A small network was shown many inputs. Here are its activations along a few directions, one row for each input.
Each table varies a few parts of the input and shows all the possible inputs, shuffled.
A made-up example of a description, with smaller parts first: one of 6 places along a line, together with either a single point or one of 9 places around a ring or (one of 2 separate values, together with one of 8 places around a ring).
Shared parts are said once, and a part with two or three values counts as separate values.

Other details of the inputs shift rows strongly along two fixed directions, in all tables alike. That doesn't count.

Rows:
r1: [-10   8  73 -27  18 -20 -37   5  82   8 -41]
r2: [ 25   2  -2  22 -10 -10  -7  37  -1   8  36]
r3: [ 18  13 -14  12  -6  -2   2  40   1  32  20]
r4: [-33  -6  25 -36 -26  -7  -3 -66  -8 -33 -52]
r5: [  2 -10 -39 -15  -4  27  16 -37 -22 -19 -11]
r6: [-31  -4  20 -36   0 -24  -8 -80 -12 -29 -55]
r7: [-11  20 -10  46  37  -9  -2  45 -11   1  20]
r8: [ -9   6 -41 -28  -9  11  22 -37 -20 -10   3]
r9: [-15  -7 -33  -9   7   4  14 -48 -34  -8   6]
r10: [ -2   5  90 -21  18 -18 -43   2  70  -4 -27]
r11: [  7  -6 -39  -9 -15  16  11 -30 -32 -16 -19]
r12: [  7  -3   0  27 -16   6  -2  39  -9  28  22]
r13: [10  1 -8 32 18 -1 -1 20 -1 35 31]
r14: [24 11  2 19  2  9  1 27  1 20 41]
r15: [ 28 -11 -19  30  -4   3  -6  41   8  12  10]
r16: [-34  -9  12 -34   7 -17 -11 -85   5 -36 -42]
r17: [ 24   4   3  11  -2   2  -3  40 -13  18  35]
r18: [ -8  -2 -40 -31 -15  -4  24 -26 -29 -16  -4]
r19: [  7  -6 -39  -2 -11  18  21 -41 -16 -21 -11]
r20: [-12  -3 -32   2   0  -5  19 -55 -28 -12   3]
r21: [ 26   9   3  17  -6   0  -4  36 -11  20  33]
r22: [-30  34 -50 -17   1   4  23 -25 -30 -49 -15]
r23: [  8  -3   0  36 -12   7   9  29   8  23  30]
r24: [  2 -14  -1  23  -3  10  11  37   5  21  33]
r25: [-17 -11 -25 -13 -27  11  13 -29 -42 -14  -2]
r26: [  9  -7  -6  24  15  -9  -5  33 -15  33  25]
r27: [ 11  -1  -6  30  10 -10  -6  29 -13  35  23]
r28: [-18  -9  87 -12  -1 -20 -45  14  59   5 -45]
r29: [  8 -13  -6  24  17 -15   2  36 -12  28  26]
r30: [ -8   5 -39 -31 -17   3  17 -30 -32 -12  -6]
r31: [-20  30 -29  -9   0   7  16 -29 -45 -62   1]
r32: [  5  -9  -6  35 -12   5   1  32  13  16  33]
r33: [ -1   3 -23 -23  -9  14  16 -42 -33 -24  15]
r34: [ 20  12 -13  18  -9 -10   8  39   6  27  20]
r35: [ 26 -10 -20  32   3  11  -1  33  20  12  18]
r36: [ 27  -2 -15  27   7  22   2  32  10  24  15]
r37: [  9  -8 -38  -4 -19   9  16 -32 -28 -21 -20]
r38: [-15  -7  82 -11  26 -37 -50   3  56  10 -45]
r39: [ -8   7  74 -29  10 -29 -42  14  70   8 -48]
r40: [  1 -15  79 -26  25  -8 -36  20  58   5 -60]
r41: [ 13   2 -16   7   8   2  15  38  15  25  31]
r42: [21 -2  2 12  8  5  9 34  2 12 44]
r43: [-19 -18 -24 -15 -26   5  20 -27 -39 -20  -2]
r44: [  0  -6 -21 -26 -15  -1  18 -31 -42 -30   8]
r45: [-16  18  -4  44   4  10   4  55  -6  -6  18]
r46: [-18  18  76  -8  42   1 -40  27  62 -24 -71]
r47: [-27  13  10 -59  -5   1  -1 -76  10 -26 -49]
r48: [-19   0  92 -15  11  -2 -38   4  62  17 -40]
r49: [-19 -10 -26 -11 -20  20  18 -37 -30 -14   6]
r50: [-17   7  27 -47  -9  -4   0 -81   1 -44 -36]
r51: [  5   6 -20 -13 -24  -4  15 -38 -38 -26   5]
r52: [ 26 -10 -14  19   3  15  -2  44  -3  22   9]
r53: [ 18  13 -15  20  -1  -1  13  30  18  27  28]
r54: [ 24 -15 -15  21  13  17  10  38  12  16  18]
r55: [  6 -12  -7  26  24  -6   7  27   0  28  34]
Each input here is: one of 5 separate values, together with either a single point or (one of 2 separate values, together with one of 5 places along a line).
Q: Changing only the choice among 5 separate values turns r51 into r34. The same change can be made to r2. Which row results?
A: r39
Q: Which other rows does r55 become when the choice among 2 separate values takes its other values? List them by row number.
A: r29
Q: Which other rows does r1 become when the choice among 2 separate values takes its other values? List them by row number.
A: r39
Q: Which other rows does r54 become when the choice among 5 separate values takes its other values? List them by row number.
A: r24, r41, r42, r55
Q: List by row number the other rows that have the choice among 5 separate values in common with r43.
A: r4, r12, r23, r24, r25, r28, r32, r45, r48, r49

Rows:
r56: [-32  34 -50   1   0  14  24 -21 -48 -70  -6]
r57: [-36   7  56 -67  -4 -16 -17 -74  18 -45 -52]
r58: [-28  -6  37 -65   8  -8 -15 -68  28 -31 -73]
r59: [ -4   6 -41 -21 -12  -3  21 -55 -49 -22  13]
r60: [-39  -7  53 -51  11 -23 -20 -84  20 -29 -54]
r61: [ 25 -13 -17  51   0  -1   2  71 -20  46  57]
r62: [ -2  -3 -47 -18 -33  22  30 -37 -35 -34  -5]
r63: [  3   5  82   6   7 -13 -30  52  50  25  -4]
r64: [ 15  -2  64   8  38  -2 -30  39  68  37 -13]
r65: [-37  18 -55  16  16   7  21 -37 -48 -57 -11]
r66: [  3   0  78  11  38 -20 -35  32  54  40   1]
r67: [  5   9  72   6  13 -23 -37  45  55  37  -7]
r68: [ -9  10 -35 -23 -17   6  25 -50 -47 -30  19]
r69: [ 14  -8 -27  19 -17  -1   8  10 -35   6  30]
r70: [-30   7  41 -66 -13   5 -14 -66  31 -43 -72]
r71: [ -5  -2  74  16  22 -21 -36  35  57  41  -4]
r72: [-19 -16  69 -14  13 -15 -33 -23  28   1 -36]
r73: [ 13 -11 -42  15 -12  13  20  16 -20  11  13]
r74: [  4  -4 -33  12  -2  -9  15   6 -28  14  38]
r75: [ 30  -2 -36  45  -1  11  11  74   5  48  45]
r76: [ 45   2 -35  42   1   6  11  71  10  38  51]
r77: [-13  -1 -42 -21  -5  -2  23 -54 -52 -16  12]
r78: [ -4 -11 -57 -11 -10  11  26 -56 -27 -23   0]
r79: [-23  -8  66 -26   8 -21 -25 -16  26   3 -42]
r80: [ 14  33 -34  69  26   1   5  95 -10   6  42]
r81: [ 36 -15 -30  48   0  15   6  76  -5  42  42]
r82: [ 20  -6 -35  13 -21  25  15  20 -20  -5  21]
r83: [ -3  -9  79  18  21 -20 -33  35  51  36 -10]
r84: [ 13   3 -33  12  -9 -10  14   5 -24   8  39]
r85: [ 19   3 -47  13 -18  11  16  13 -11   9  18]
r86: [ 25 -10 -41  16 -17  16  11  16 -21   3  15]
r87: [ 40   6 -29  39  -4  15  14  75  11  29  58]
r88: [ 22  -5 -42  16 -18  12  19  15 -17   6  14]
r89: [ 23   9  62  -3  28  -5 -31  47  65  32 -17]
r90: [-46  -2  50 -61  -1 -21 -21 -76  12 -26 -65]
r91: [ 22   9 -37   5  -7  22  22  13 -14  -1  31]
r92: [-18  27  63  26  55 -15 -36  75  49   4 -28]
r93: [  8   1  77   8  12 -23 -34  46  49  33 -12]
r94: [ -2  -3 -55 -23  -6  15  27 -48 -38 -19  -3]
r95: [-10  -6 -33 -15 -31   9  18 -43 -53 -34  10]
r96: [-34  -7  38 -52   1  -2 -18 -80  32 -30 -76]
r97: [-17   7 -39 -18 -33   5  23 -47 -43 -28  14]
r98: [ -6 -17 -52  -4 -19  16  27 -51 -34 -22  -9]
r99: [ 16 -20 -39  26  -8  19  12   6 -19   7  18]
Q: Describe the family of inputs behind these rows.
A: one of 4 places along a line, together with either a single point or (one of 2 separate values, together with one of 5 places along a line)
Q: Changing only the place on the line of 4 turns r68 into r66. The same change can be made to r87. Which row results?
A: r78
Q: A walk changes only the place on the line of 5. It starts at r86 and steps to r88. List the rest of the walk in order.
A: r85, r76, r89

Rows:
r100: [-24  -5 -38  14   7  -7  11 -32 -50  -6   2]
r101: [ 15  -6  48  -7  33 -19 -28  16  54  43 -25]
r102: [ 28  19 -29  25  -2  13  14  82   9  26  36]
r103: [  5  -6 -63  13  15  13  21   4 -21   9   7]
r104: [-33   6  31 -49  13   9  -8 -64  39 -40 -61]
r105: [-22  -4 -27 -11 -15  -9  22 -64 -37 -23  26]
r106: [ 11  10 -30  60  11  11   9  54   5   3  36]
r107: [-30  -2  60 -60   2 -20 -21 -67   2 -34 -35]
r108: [ 14  13 -43 -28 -29   2  21 -25 -25 -10  10]
r109: [-14  12  76  27  27 -13 -32  37  51  22   0]
r110: [-21 -16 -37 -14  -2 -20  15 -61 -51  -7   8]
r111: [-13   8 -23   3  -8   8  14 -24 -51 -27  16]
r112: [ 15 -27 -31  -9 -36  24  16 -29 -33 -12   5]
r113: [ 16  10 -33  37   5  16  11  43 -22 -16  24]
r114: [-10   4  41 -43   6  -5 -13 -60  43 -13 -39]
r115: [  0 -25  32  -5 -16  10 -12 -19  33   8 -20]
r116: [ 20  21 -24  45  -2   2   7  85  -3   7  29]
r117: [ 15   9  60  -4  32   9 -24  57  60  15 -17]
r118: [-14 -16  21 -54 -42   3  -8 -53   3 -24 -54]
r119: [ -4   0  49  28  46 -15 -38  55  51  20 -36]
r120: [-16  19 -35   1 -25  -2  19 -11 -53 -21  16]
r121: [  2   8 -18  -2 -22 -17  14  10 -34   6  42]
r122: [ 44   5 -22  17  -1  11   9  39  -2  27  48]
r123: [ 15 -36  33  16   5  -4 -18  27  32  47 -19]
Q: Describe the family of inputs behind these rows.
A: one of 4 places along a line, together with either a single point or one of 5 places around a ring
Q: Changing only the place on the line of 4 turns r109 into r111. The same change can be made to r106. Which row results?
A: r113
Q: A walk changes only the place on the line of 4. It starts at r118 and steps to r112. List the rest of the walk in order.
A: r115, r123

Rows:
r124: [-13  16   5  22   8 -12 -10  38   2  -3  -3]
r125: [ 16 -11  21  18  -1   4  -8  13  14   4  20]
r126: [ 22  10  10  -8  11 -11  -4  16  14  13  20]
r127: [ 21  -3   7   3 -23  -2  -5  22  19  22   1]
r128: [-17 -10 -52  -7   2  10  25 -68 -33 -14   8]
r129: [ -6   4 -55 -24  -6  -6  16 -37 -56 -29 -12]
r130: [  6 -14 -67  12 -34   1  23   0 -51   7  18]
r131: [-37  14  32  -8  11 -18 -10 -13   2 -18 -24]
r132: [ -8   9  33 -34  17 -16 -12 -29   4   0  -6]
r133: [-15  24  23 -11  -3  -6 -10 -12  21 -29 -28]
r134: [12 22  5 34  5 17  3 83 21 15 33]
r135: [  0   0   8 -11  12   4  -8 -25  34  -9 -42]
r136: [-31  14 -36  -7 -13   0  23 -56 -46 -34  21]
r137: [ 29  -5   5  19 -15  17   2  74  23  43  28]
r138: [27 15  4 -3  7 -6 -6 26 13  9  3]
r139: [  0 -13  15   6  -9 -14  -5  20   0  33   5]
r140: [-12   5  28 -30  20 -21 -11 -17  -4  -3 -26]
r141: [ -3 -12 -74  28   5   8  32 -15 -45   6  23]
r142: [  3  -6  30  -9  -6   5 -16 -20  14 -23 -31]
r143: [-17  -8   6  -8  21  -5 -14 -17  18  -5 -49]
r144: [  4 -10  20   2 -11  -9  -5   8   9  36  23]
r145: [-14 -13  44 -10   6  -1 -16 -34   4  -9  -9]
r146: [ 13  -8 -76  21  -5  15  35 -23 -23   0  37]
r147: [-18 -16  39  -5   8  -7 -15 -21  -5 -12 -27]
r148: [ -3  -9  29 -31 -21 -11  -8 -30  24   4 -16]
r149: [  1  12  22 -44   9   9  -5  -5  13 -16 -29]
r150: [29 -7 12 37  2 28 -3 75 15 20 30]
r151: [  6 -16 -59  30 -16  11  18   1 -59 -15  20]
r152: [ 26  -1 -10  33  19  27   4  69  34  34  20]
r153: [-21  18  30 -15   1 -11  -8 -21  23 -25 -10]
Q: Describe the family of inputs behind these rows.
A: one of 5 separate values, together with either a single point or one of 5 places around a ring
Q: Changing only the choice among 5 separate values turns r143 into r124. The same change can be made to r152. Which row results?
A: r134

Rows:
r154: [ 31   0   6   9  12  18 -10  52  24  24 -15]
r155: [ 16  -7  27  19  17  -5 -12  39   2  32   7]
r156: [ 22 -14   7  12   4  23  -4  53  37  13  -8]
r157: [ 12  13 -63  10 -26  11  31 -26 -42 -28  33]
r158: [ 29   0  25  14  -6  -5 -11  29  28  26  23]
r159: [  2  12  16  18   5 -18 -15  55  13  13   9]
r160: [ -9 -13  21 -32   0   4   0 -32  13 -11 -12]
r161: [ -5  11  17 -17   8  -5  -8 -36  20 -24 -21]
r162: [  8  15  11  10  19 -15  -5  45  27  20  16]
r163: [ 17  -7 -63   4 -21   7  29 -41 -39  -8  35]
r164: [-22  -1  24 -18  -5   3 -10 -13   2 -34 -24]
r165: [ 32 -14 -25  54  -4  -3   9  40 -13  31  47]
r166: [ -9  -8  20 -26  18  -3 -13 -35  -2  -1 -27]
r167: [ 36   1 -26  27   7   9  12  45 -16  40  54]
r168: [ 12   4  21  38  15 -10 -12  37  19  10   7]
r169: [ 9  0 20 15  5  0 -6 28 28 42 20]
r170: [ -4 -10  26 -16 -16 -11 -19 -34   4 -15 -24]
r171: [ -7  -7 -59  11 -39  11  25 -27 -57  -3  26]
r172: [-25   5  16 -17  10 -21  -6 -18   2 -22 -35]
r173: [-32   8  14 -10  14   0  -8 -32  12 -11 -29]
r174: [ 10  -5  20  11  -4 -20 -16  47  13  29  13]
r175: [-10  -2  15 -38   2 -18  -4 -32  13  -2 -20]
r176: [  0   8   8  20  28 -17 -11  44  23  20  11]
r177: [  8  -9  19  18  10 -23  -9  42  13  33   9]
r178: [-17 -10  12 -28  11 -20 -10 -33   8  -1 -25]
r179: [ -6 -13  17 -14   8 -10 -14 -46  13  -7 -23]
r180: [ -6  20  25 -31   4   3  -7 -19   2 -22 -24]
r181: [-15 -17  28 -25 -14   1 -11 -22   1 -18 -20]
r182: [ 23   3 -24  34 -19  10  17  44  -6  43  55]
r183: [ -5  -3  -5 -36  -4  -2  -4 -18  20 -16 -55]
r184: [-24  -9  15 -15   5  -2  -7 -40   9   6 -24]
r185: [ 12   5  13  34  26  -6 -15  31  27  14  13]
r186: [  7  14 -64  -1  -2  16  31 -22 -52 -19  27]
r187: [ -3 -24 -58  10 -21  13  35 -25 -57 -16  27]
r188: [-17 -21  20 -23  10   2  -6 -34  10 -10 -19]
r189: [ 21   8 -26  48  14   6  10  58 -28  20  39]
r190: [-21  19  20 -21  -8   3  -1 -24  13 -15 -21]
r191: [-25  -5  16 -16  19   4  -6 -24  12 -26 -23]
r192: [ 8  5 19 14 18  7 -3 44 29 10 22]
r193: [-14  12  25 -20   3  -1 -17 -14  -9 -25 -31]
r194: [  4   5 -61  20 -27   6  20 -21 -51 -31  24]
r195: [-23  15  15 -19   5   2  -2 -30  16 -11 -22]
r196: [-32   6  22  -5   4  -4  -5 -26   4 -16 -35]
r197: [ -5  13  22  29  -1   0 -14  46  15  19   9]
r198: [ 1 -8 25 29  4 -5 -8 33 16 39  8]
r199: [-14   7  22 -27  -4   7   0 -17  12 -30 -15]
r200: [ 0 -4 23 29 17  1 -5 49 16  6 11]
r201: [ -7   2  18 -39 -12 -17  -3 -25   9  -5 -18]
r202: [  1   4  29 -38  -4   1  -7 -28   0  -6 -20]
r203: [  8  -6 -55   0 -26  11  21 -21 -68 -10  23]
r204: [  3  -4 -81   5 -30  32  35 -23 -33  -9  -4]
r205: [-15  18  15 -32  -3 -14  -2 -16  11 -21 -21]
r206: [ -2   7 -67   9   7  14  25 -23 -58 -18  21]
r207: [17 -8 28  5 -4  6 -4 41 25 23 26]
r208: [ 25  -9 -84  10 -28  26  30 -27 -32 -22   1]
Q: Describe the family of inputs behind these rows.
A: one of 5 separate values, together with either a single point or (one of 2 separate values, together with one of 5 places around a ring)
Q: Changing only the choice among 5 separate values turns r159 into r194. The same change can be made to r172. Which row results?
A: r168
Q: Changing only the choice among 5 separate values turns r181 into r170. The same change can be made to r160. Which row results?
A: r163
Q: Which other rows does r192 become when the choice among 5 separate values takes its other values? List them by row number.
A: r161, r162, r186, r195
Q: Which other rows does r177 become when the place on the ring of 5 takes its other values? List them by row number.
A: r174, r175, r178, r201
Q: Which other rows does r186 become when the choice among 2 separate values takes its other values? List them by row number.
A: r167
